Each row below is a small network's average activation on inputs in which a field has the value named, seen along a few directions.
Related values have similar rows: they may be neighbours, one step apart, or belong to one group.

Other fields shift rows strongly along two fixed directions, in all tables alike. That doesn't count.
These rows show it; all are for the same value of a field, averaged over different records:
[-11 -22  24  -1  -1 -53 -20  14  66  13  14]
[ 17 -28  -8   4   5 -26  22  23  20 -48   1]
[-19  25  18   0   5 -11 -10  -3  21  11   0]
[-21  43  16  -1   2   1  -8  -7  -1   8  -3]
[-12   3  10   0   6 -21   2  -4  26  -2   7]
[ 11 -42   1   6   2 -54   6  17  56 -27  16]
[  7  -4  -8   8   5  -9  18   9   1 -46  -1]
[ 14  -4 -18   2   8   3  29  10 -14 -62  -1]

F, 15 values:
f14: [-24   5  36   4   0  11 -17  -4  24  77   9]
f7: [  5 -14 -30  -7 -27  22   7  -1 -33  -5 -10]
f1: [-31  14  -4  -9 -24   6 -13   8   2  33  32]
f15: [  5  52 -31 -20  21  37  21 -18 -69 -50 -26]
f11: [ 16 -10 -21   5   9 -10  28  12 -11 -62   1]
f8: [-12  25  23   7  13   4  -7 -11  -8  34   0]
f13: [  2  49  12 -21  21  21 -10 -41 -42  18 -38]
f4: [ 31 -13  14  11   6  32  -4   5 -13  32 -19]
f12: [-29  13   4  -6   0   4 -12  -6  11  19  19]
f10: [-20   7  -3 -18  -3 -13 -26  -4  15  18   4]
f6: [ 11  33  36   7  30  18 -10 -30 -22  58 -30]
f5: [ 27 -49 -13  19 -23  22   8  14 -12   8   0]
f9: [-13   5 -28  -6 -30   6 -13 -15  -5  -1  16]
f3: [ 37 -15 -31  -3   1  25  13  -5 -48 -32 -21]
f2: [  8 -74   2  19 -26 -14  -3  38  35   6  32]
A value of F combines one of 3 hidden first parts with one of 5 second parts; all combinations occur once.
f5 and f2 share the first part; f5 and f4 share the second. Which value has the first part of f4 and the second part of f2? -> f14
f15 and f13 share the first part; f15 and f10 share the second. Which value has the first part of f10 and the second part of f13? -> f3

H, 16 values:
h6: [-19  22   7  -3  -3  -4  -6  -3   5   7   4]
h2: [  5 -41  -6   1 -15 -27  -1  16  37  -2  14]
h13: [ 11  11 -30  -1  -2  30  26   5 -44 -46  -2]
h4: [ 14 -40   4   6  -1 -17  -4  10  28   7   7]
h9: [-10  -1  15  -3   6 -12  -9  -3  22  18   8]
h14: [ -1  24  13   2   9   6  -9 -11 -12  26 -10]
h1: [ 30 -15  -9   7   7  18  22   7 -27 -27 -14]
h5: [-27  11  10  -7  -6 -18 -22  -1  28  25  10]
h12: [-15  19   6   0  -3   3 -10 -11   2  15   2]
h7: [-10  40  -3   2   9  42   9 -11 -45   2 -15]
h10: [ 11  -9   4   0   9 -11   4   1  13  -8  -4]
h15: [ -1  27 -10  -2  -4  41   6 -14 -52   5 -12]
h8: [-11 -17  11   6 -10 -23 -16   3  34  25   8]
h3: [-24  27  15  -5 -12  19 -26 -10  -6  53   6]
h16: [ 16 -21  -3  -6   9 -29   3   5  21 -25  -7]
h11: [ 31 -37 -24   3   8 -19  33  18  -4 -74   4]
H is arranged as a 4 by 4 grid.
List every value one step from h11, in the order listed. -> h6, h9, h16
List every value one step from h13, in the order listed. -> h2, h5, h12
List every value one step from h1, in the order listed. -> h4, h14
A value of H combines one of 4 hidden first parts with one of 4 second parts; all combinations occur once.
h8 and h12 share the first part; h8 and h14 share the second. Which value has the first part of h14 and the second part of h12? -> h10
h16 and h1 share the first part; h16 and h5 share the second. Which value has the first part of h5 and the second part of h1? -> h3
